A small network was trained on invented records. Each row is its activation on one of them, seen along a few directions.
Records have a field called VUBU. Each example row is followed by its value.
Records without VUBU are marked absent.
The largest differences between rows may come from other fields.
(in the rows, 500 means zero)
Strong random noise was added to every row along 2 fixed directions; ignore it. To show where, here is one row again and again, with new noise each time:
[792 631 567 357 602 554 432 629 538 355 496 465 474 363 486]
[323 504 454 438 705 593 472 649 465 668 378 613 473 504 445]
[596 527 632 430 620 504 356 580 414 469 455 562 431 313 376]
[548 514 620 438 630 508 360 582 406 501 442 578 431 328 372]

[442 471 540 436 585 513 399 564 424 591 410 578 443 326 420]	nav
[343 509 455 477 412 391 548 222 304 660 761 648 414 611 570]	movu
[641 542 644 366 585 467 369 581 439 393 429 503 389 277 385]	lig
[313 376 464 581 448 502 478 469 428 602 475 563 530 588 444]	gime
[520 671 194 361 570 727 779 582 760 591 537 490 603 831 793]	kalev
[568 393 638 659 445 431 372 492 472 371 431 382 547 403 333]	absent
[507 431 552 582 466 472 486 571 578 445 433 436 562 495 385]	tor
[793 609 338 492 410 613 642 596 762 377 536 307 657 675 638]	kalev
[801 604 385 503 356 547 660 517 673 380 623 281 653 671 654]	movu
[302 497 356 512 586 638 617 594 611 600 374 468 578 672 619]	absent
[345 462 584 460 677 495 351 590 355 616 380 662 398 332 335]	vorip
[510 475 539 529 424 433 459 460 443 456 535 480 544 487 416]	lig
[615 470 561 553 527 472 444 606 555 414 426 425 552 477 418]	vorip
[686 548 385 432 470 600 599 625 697 367 474 364 594 657 646]	gime
[517 441 462 549 476 516 550 592 618 475 491 388 601 559 492]	nav
[607 590 282 455 512 636 698 703 829 449 398 324 678 748 660]	tor

Which value of VUBU does each new row have?
[549 477 499 556 449 547 515 558 606 459 508 441 566 585 500]	kalev
[376 527 399 432 487 452 591 494 505 589 549 531 446 595 554]	lig
[577 463 617 515 435 454 438 362 403 514 565 579 444 360 430]	kalev
[438 471 366 554 490 551 639 551 617 594 481 401 628 741 600]	movu
[420 446 441 600 438 516 540 554 574 561 422 462 601 581 437]	tor
[354 493 521 435 474 401 469 442 403 585 514 607 397 498 517]	lig
[555 636 358 292 632 631 581 667 599 523 454 508 533 528 686]	nav
[608 478 532 534 398 475 470 496 535 423 554 431 589 483 497]	nav
